m =
137  130  145  154
133  134  140  153
m[0][-4]	137
m[-2][-1]	154
m[-1]	[133, 134, 140, 153]
m[-1][1]	134

X =
[[129 123 125 126 126 134]
 [129 127 125 124 126 122]
 [129 126 120 126 126 122]
 [129 127 125 126 126 122]
 [129 133 126 126 126 122]
 [129 123 122 134 117 124]
 [122 127 134 126 139 128]
 [150 127 120 132 118 123]
 [129 126 111 139 125 107]
 [129 128 125 125 128 122]]
Indices start at 0.
(0, 0) -> 129
(0, 5) -> 134
(6, 0) -> 122
(9, 4) -> 128
(4, 0) -> 129
(5, 2) -> 122
(6, 2) -> 134
(4, 5) -> 122
(5, 4) -> 117
(6, 3) -> 126
(1, 4) -> 126
(0, 2) -> 125
(5, 0) -> 129
(7, 0) -> 150
(6, 4) -> 139
(0, 3) -> 126
(3, 4) -> 126
(9, 5) -> 122
(7, 2) -> 120
(0, 4) -> 126
(1, 3) -> 124
(8, 1) -> 126
(9, 0) -> 129

W = [122 126 116 125 120 132 150 145 125 114 140 135 115]
W[0] => 122
W[10] => 140
W[3] => 125
W[2] => 116
W[5] => 132

A = [142 147 153 114 111  98 121 123 137 125 134 138 152]
A[0] => 142
A[6] => 121
A[2] => 153
A[12] => 152

data =
[[131 145 100 133 132 107]
 [ 99 142 149 130 154 119]
 [150 125 116 132 145 139]
 [154 139 132 127 139 133]]
data[0, 0] => 131
data[1] => [99, 142, 149, 130, 154, 119]
data[1, 4] => 154
data[0] => [131, 145, 100, 133, 132, 107]
data[0, 3] => 133
data[2, 1] => 125
data[2, 0] => 150
data[2, 5] => 139
data[1, 5] => 119
data[3, 5] => 133
data[3, 3] => 127

a = [124, 122, 101, 125, 126, 135, 145, 133, 130, 128, 141, 132, 147, 131]
a[0]	124
a[5]	135
a[11]	132
a[12]	147
a[1]	122
a[8]	130
a[3]	125

grid =
[[129 133 133 123 137 122 132 130 128 121 130 116 126]
 [133 132 128 132 131 120 134 131 128 135 118 138 120]
 [130 126 111 127 119 137 120 125 131 128 132 127 125]
 [134 123 148 129 123 131 115 122 126 127 132 127 147]
 [125 128 120 135 131 114 111 121 124 134 141 139 144]
 [135 120 115 131 123 115 131 130 126 128 131 118 125]
 [128 124 153 136 126 124 143 133 130 138 120 144 119]]
Rows and columns are counted from 0.
row 0 col 0 -> 129
row 2 col 10 -> 132
row 2 col 9 -> 128
row 0 col 9 -> 121
row 6 col 4 -> 126
row 3 col 11 -> 127
row 0 col 12 -> 126
row 4 col 2 -> 120
row 1 col 9 -> 135
row 1 col 6 -> 134
row 4 col 5 -> 114
row 6 col 6 -> 143
row 1 col 0 -> 133
row 3 col 7 -> 122
row 4 col 7 -> 121
row 0 col 6 -> 132
row 4 col 0 -> 125
row 0 col 8 -> 128
row 4 col 6 -> 111
row 5 col 4 -> 123
row 0 col 10 -> 130
row 5 col 12 -> 125
row 1 col 7 -> 131
row 5 col 0 -> 135
row 1 col 12 -> 120
row 3 col 9 -> 127
row 3 col 3 -> 129
row 1 col 10 -> 118
row 1 col 2 -> 128
row 5 col 2 -> 115
row 5 col 9 -> 128
row 4 col 9 -> 134
row 4 col 3 -> 135

x = 121,125,127,123,134,121,133,131,131,125,144,119,155,123
x[0] = 121
x[4] = 134
x[12] = 155
x[11] = 119

M =
[[124 151 121 133 140]
 [111 135 134 145 107]
 [126 140 119 131 146]
 [124 122 130 137 117]
 [125 138 115 137 149]
 [126 126 115 139 137]
 [122 132 137 139 107]
 [122 135 115 153 136]]
Rows and columns are counted from 0.
(0, 0) = 124
(0, 2) = 121
(2, 0) = 126
(3, 1) = 122
(7, 4) = 136
(4, 3) = 137
(0, 3) = 133
(0, 1) = 151
(6, 1) = 132
(4, 1) = 138
(6, 2) = 137
(5, 0) = 126
(7, 3) = 153
(3, 0) = 124
(6, 4) = 107

B = [157 142 143 117 154 116 132 132 139]
B[0]: 157
B[6]: 132
B[1]: 142
B[3]: 117

arr =
[[128 131 128 126 148 112 124 143]
 [129 129 130 127 140 122 125 135]
 [126 131 132 126 147 110 125 143]
 [128 128 126 133 106 132 124 120]
 [129 132 126 137 102 131 124 121]
 [129 129 128 126 140 122 126 136]
 [131 129 132 126 143 116 127 139]
 [131 132 128 136 105 133 124 123]
 [129 130 126 136 106 131 127 121]
 [127 126 128 127 126 128 126 129]]
arr[0][0] = 128
arr[5][1] = 129
arr[5][4] = 140
arr[:, 7] = [143, 135, 143, 120, 121, 136, 139, 123, 121, 129]
arr[8][0] = 129
arr[7][3] = 136
arr[5] = [129, 129, 128, 126, 140, 122, 126, 136]
arr[:, 2] = [128, 130, 132, 126, 126, 128, 132, 128, 126, 128]
arr[3][2] = 126
arr[7] = [131, 132, 128, 136, 105, 133, 124, 123]
arr[9][0] = 127
arr[:, 6] = [124, 125, 125, 124, 124, 126, 127, 124, 127, 126]
arr[7][4] = 105
arr[:, 4] = [148, 140, 147, 106, 102, 140, 143, 105, 106, 126]
arr[3][3] = 133
arr[7][0] = 131
arr[4][5] = 131
arr[5][7] = 136
arr[8][5] = 131
arr[9][4] = 126
arr[8][2] = 126
arr[2][0] = 126
arr[:, 3] = [126, 127, 126, 133, 137, 126, 126, 136, 136, 127]
arr[3][5] = 132
arr[0][2] = 128
arr[1] = [129, 129, 130, 127, 140, 122, 125, 135]
arr[9][6] = 126
arr[1][0] = 129
